These are the activations of a small network on made-up records, seen along a few directions, one row for each record.
After each row come some of the record's fields: G, T, Y, L, J.
A field that a record lacks is written absent.
The largest differences between rows may come from other fields.
(in the rows, 128 means zero)
[ 76 151 145 150  32  90  82 119 168 179 154  77 135  84  79 154 134] => G=g2, T=t4, Y=y4, L=l2, J=j2
[156 128  95 148 152 142 108 141 100 136 172 106 118  81 113 126 148] => G=g2, T=t4, Y=y2, L=absent, J=absent
[140 149 123 161 109 128 117 108 120 112 115 111 110 131 122 171  98] => G=g2, T=t3, Y=y1, L=l1, J=j1
[120 128 107  52 208 106 144 141 105 149  92 170  49 117 131  89  88] => G=g1, T=t3, Y=y1, L=absent, J=absent
[145 145  99 124 123 138 139 135 129 126 131 150 117 141 133  87 125] => G=g1, T=t3, Y=y2, L=absent, J=absent
[146 185 126 128 155 135 135 143  91 107 112 114 121 165 124 125 121] => G=g2, T=t3, Y=y4, L=l2, J=j1
[138 106  85 111 161 144  66 177  92 151 137 136 131  69 117 135  92] => G=g1, T=t4, Y=y2, L=absent, J=absent
[141 106 108 134 123 155 131 119 142 136 120 161 140 144 144 138 122] => G=g1, T=t1, Y=y2, L=absent, J=absent
[152 118  99 101 161 148 158 114 119  86 142 132 137 138 135 117 111] => G=g2, T=t1, Y=y2, L=absent, J=absent
[133 121  57  57 230 139 241 174  37  56 126 140 153 182 130  87 125] => G=g2, T=t3, Y=y4, L=l2, J=j2
[139 103 112 127 121 153 133 116 143 133 128 159 136 148 141 138 120] => G=g1, T=t1, Y=y2, L=absent, J=absent
[ 79 149 124 184  94 160  68 125 125 217  90  89 186  70  90  91 223] => G=g1, T=t3, Y=y4, L=l2, J=j2
[125 121 149 151  94 114  75 101 175 136 112 130 152 103 175 100 156] => G=g1, T=t1, Y=y4, L=absent, J=absent
[148 150 140  86 198 141 196 193  61  67 102 100  99 174 151 100 124] => G=g2, T=t3, Y=y4, L=l2, J=j1
[155 164 125 126 107 141 118 108 103 129 132 131 116 135 121 117 127] => G=g2, T=t3, Y=y2, L=absent, J=absent
[121 121 155 188  92 122  70 117 155 185 130 135 114 160 108 141 147] => G=g1, T=t1, Y=y1, L=l2, J=j1
[150 124 110 128 124 139 129 129 149 148 133 148 127 148 133 105 135] => G=g1, T=t1, Y=y2, L=absent, J=absent
[166 116 126 111 138 153 150 113 112 139 143 134 139 152 133 154 120] => G=g2, T=t1, Y=y2, L=absent, J=absent
[139 155  87 117 109 126 142 146 101 138  93 142 148 147 150 191 136] => G=g1, T=t1, Y=y4, L=l1, J=j2
[153 162 129 119 105 139 120 105 104 125 139 129 111 138 118 117 125] => G=g2, T=t3, Y=y2, L=absent, J=absent
[136 103 142 124 136 130 133 100 129  90 120 122 158 108 177 119 122] => G=g2, T=t1, Y=y4, L=absent, J=absent
[116 141 112 122 141  90 174 161  86 116 101 133 150 142 164  78 145] => G=g1, T=t3, Y=y4, L=l1, J=j2
[166 111 141 119 148 116 179 127 111 107 124 119 130 130 155  74 119] => G=g2, T=t3, Y=y4, L=absent, J=absent
[132 115 110 132 193 150 159 163 122 106 108 151 146 182 144 135 123] => G=g1, T=t1, Y=y4, L=l2, J=j1
[123 107 156 128 155 109 155 171 102 102 166  88  90 146 135 117 111] => G=g2, T=t4, Y=y1, L=l2, J=j1
[105 145 120 169 107 112  99 135 145 147 167 119 119 129 135 161 103] => G=g1, T=t4, Y=y1, L=l1, J=j1
[146 146 100 122 122 134 140 133 132 124 135 149 117 141 133  86 125] => G=g1, T=t3, Y=y2, L=absent, J=absent
[162 114 127 115 139 160 148 113 108 142 140 134 136 153 131 156 120] => G=g2, T=t1, Y=y2, L=absent, J=absent
[ 78 185 166 243  26 107  56  56 203 183  93  97 135  72  90 133 100] => G=g2, T=t3, Y=y4, L=l1, J=j1
[132 114 113 174 111 129 113 119 168 140 104 132 126 143 132 164 106] => G=g1, T=t1, Y=y1, L=l1, J=j1
[126 154 135 108 177 143 118 127 105  82 129 117 150 165 135 150 129] => G=g2, T=t1, Y=y4, L=l2, J=j1
[ 85 114 146 170 113 129  54 100 161 124 137 140 120 152 107 109 148] => G=g1, T=t1, Y=y1, L=l2, J=j1
[143 110 144  82 142 145 149 130 109  74 132 110 111 125 162 142 130] => G=g2, T=t1, Y=y1, L=absent, J=absent
[104 153 170 165 148  76 114  71 176 190 154 186 125  79  91 125 134] => G=g2, T=t4, Y=y4, L=absent, J=absent
[166 137 112 128 203 123 225 169  93  72  82 100 135 140 180 115  88] => G=g2, T=t3, Y=y4, L=l1, J=j1
[ 63 192 155 145 124 143  88  75 189 166  89 100  99  89 108 195 139] => G=g2, T=t1, Y=y4, L=l1, J=j1
[178 102  76 138 182 141 147 150 112 114 156 113 126  95 112 101 142] => G=g2, T=t4, Y=y2, L=absent, J=absent
[148 130 137 143  94 141  88 114 152 186 135 142 126 147 127 133 154] => G=g1, T=t1, Y=y2, L=absent, J=absent
[ 57 156 162 177  32 116  40  70 186 245 147  45 201  88  89 121 159] => G=g2, T=t4, Y=y4, L=l2, J=j2
[136 144 181 177  68 106  85  88 123 190 124 152 116 116 149 114 149] => G=g1, T=t3, Y=y4, L=absent, J=absent
[151 161 128 123 106 144 118 106 103 127 135 129 111 138 118 118 125] => G=g2, T=t3, Y=y2, L=absent, J=absent
[144 167 135 176  84 108  94  99 132 135 121 108  98 130 105 146 113] => G=g2, T=t3, Y=y1, L=l1, J=j1
[121 111  89 107 120 102 131  88 127  85 139 115 145 132 116 153 126] => G=g2, T=t1, Y=y4, L=l1, J=j2
[123 120  92 125 139 142 147 144 134 123 167 147 135 131 148 120 102] => G=g1, T=t4, Y=y2, L=absent, J=absent
[156 154 128 154 142 124 108 152 154 166 108 121 127 164 134 153 146] => G=g1, T=t1, Y=y4, L=l1, J=j1
[172 127 105 111 152 140 168 125 116 109 136 130 121 151 118  91 117] => G=g2, T=t3, Y=y2, L=absent, J=absent
[162 144 102 115 137 142 157 121 106  97 125 138 119 141 124  94 112] => G=g2, T=t3, Y=y2, L=absent, J=absent
[153 105 129  86 156 139 169 145 116  68 123 111 101 132 152 100 127] => G=g2, T=t1, Y=y1, L=absent, J=absent
[162 125  88 177 154 130 135 133 101  90 111 107  93 102  93 116 124] => G=g2, T=t3, Y=y1, L=l1, J=j1
[138 134 154 129 118 100 126 125 122 141 172 102 138 105 168 108 122] => G=g2, T=t4, Y=y4, L=absent, J=absent
[120 142 113 130 112 135 113 134 131 148 175 142 133 124 148 141 116] => G=g1, T=t4, Y=y2, L=absent, J=absent
[146 172 129 166  95 115 100 108 129 133 116 102 102 133 110 144 111] => G=g2, T=t3, Y=y1, L=l1, J=j1
[151 131 137 135  94 134  92 112 155 181 142 141 127 148 127 132 153] => G=g1, T=t1, Y=y2, L=absent, J=absent
[137 134 156 128 116  99 128 125 121 136 174 103 133 109 168 107 119] => G=g2, T=t4, Y=y4, L=absent, J=absent
[104  91  96 125 110 115 141 120 115 124 131 163 139 158 120 147 127] => G=g1, T=t1, Y=y4, L=l1, J=j2
[ 93 116 108 155  66  96  58  88 165 147 125 134 135 127 105 120 167] => G=g1, T=t1, Y=y4, L=l1, J=j2
[157 121 158  97 134 111 135 157 173  72 147 172 136 112 106 124 160] => G=g1, T=t1, Y=y4, L=absent, J=absent
[120 155 140 143  75 136  36  89 166 157 135 140 128 120 132 138 164] => G=g1, T=t1, Y=y2, L=absent, J=absent

Here are new rows. What are their fields?
[134 130 124 157 139 126 141 123 103  95 123 131 110 161 103  98 104] => G=g2, T=t3, Y=y1, L=l2, J=j1
[121 141  50  89 178 103 190 182 112  99 147 137 155 144 153 136 112] => G=g1, T=t4, Y=y4, L=l1, J=j2
[106 108 109 121 121 114 130 111  99 147 167 105 146 148 109 143 126] => G=g2, T=t4, Y=y4, L=l2, J=j2
[143 143 103 118 121 135 141 132 130 122 139 148 112 145 130  87 123] => G=g1, T=t3, Y=y2, L=absent, J=absent
[162 111 110 169 121 156  81 131 129 178 126 135 119 101 113 134 182] => G=g1, T=t1, Y=y2, L=absent, J=absent
[161  96  88 116 174 154 186 193  85  80 114 122  77  98 146  77 149] => G=g1, T=t3, Y=y1, L=absent, J=absent
[122 118  93 121 139 142 148 144 134 120 170 145 133 133 147 119 100] => G=g1, T=t4, Y=y2, L=absent, J=absent
[140 143 108 133 108 133 110 115 148 124 127 151 123 133 132  98 135] => G=g1, T=t3, Y=y2, L=absent, J=absent
[ 44 157 164 147 107 160 105 171 151 158 151 108 139 128 115 134 122] => G=g1, T=t4, Y=y4, L=l2, J=j1
[126 121 117 172  38  88  64  86 179 214 124 108 125 129 104 159 165] => G=g1, T=t1, Y=y4, L=l1, J=j2
[129 135 120 130 101 129  72  94 177 127 138 141 132 127 130 112 152] => G=g1, T=t1, Y=y2, L=absent, J=absent
[163 114 129 107 138 155 151 111 110 137 147 132 134 156 130 155 118] => G=g2, T=t1, Y=y2, L=absent, J=absent
[ 85 129 139 127  77 101 142 164 131 119 125 154 121 132  81 102 136] => G=g1, T=t3, Y=y4, L=l2, J=j2
[146  89 126 109 192 135 237 170  58  47 121 122  85 167 137 101  89] => G=g2, T=t3, Y=y1, L=l2, J=j1
[135 142  77  70 186 128 205 161  45  65 118 144 144 178 120  90 127] => G=g2, T=t3, Y=y4, L=l2, J=j2
[165 107 129 157 135 105 136 110 158 134 134 108 116 159 100 132 113] => G=g2, T=t1, Y=y1, L=l1, J=j1
[155 157 174 127 125 101 126 141 149 140 180 134 179  96 119 134 134] => G=g2, T=t4, Y=y4, L=absent, J=absent
[139 134 145 183  88 115  73 113 172 189 121 120 113 151 113 154 141] => G=g1, T=t1, Y=y1, L=l1, J=j1
[106 135 149 175 106 131  85 126 121 158 136 144 110 164 106 111 142] => G=g1, T=t3, Y=y1, L=l2, J=j1
[156  95 126  73 178 128 171 155  67  89  96 129 137 118 152  79  47] => G=g2, T=t3, Y=y4, L=absent, J=absent
[127 153 117 127  95 157 121 116 102 127 129 160 117 136 142 140 118] => G=g1, T=t3, Y=y2, L=absent, J=absent
[127 133 123 130 100 131  71  94 176 127 138 141 129 128 128 112 151] => G=g1, T=t1, Y=y2, L=absent, J=absent
[154 163 128 152 125 115 105 142 164 165 112 117 129 158 137 159 141] => G=g1, T=t1, Y=y4, L=l1, J=j1
[130 111 137  83 205 137 190  94  99 155 127 150  60 140 146 165 131] => G=g2, T=t1, Y=y1, L=absent, J=absent
[136 111 105 170 124 124 133 134 160 135 121 128 121 143 133 158  98] => G=g1, T=t1, Y=y1, L=l1, J=j1
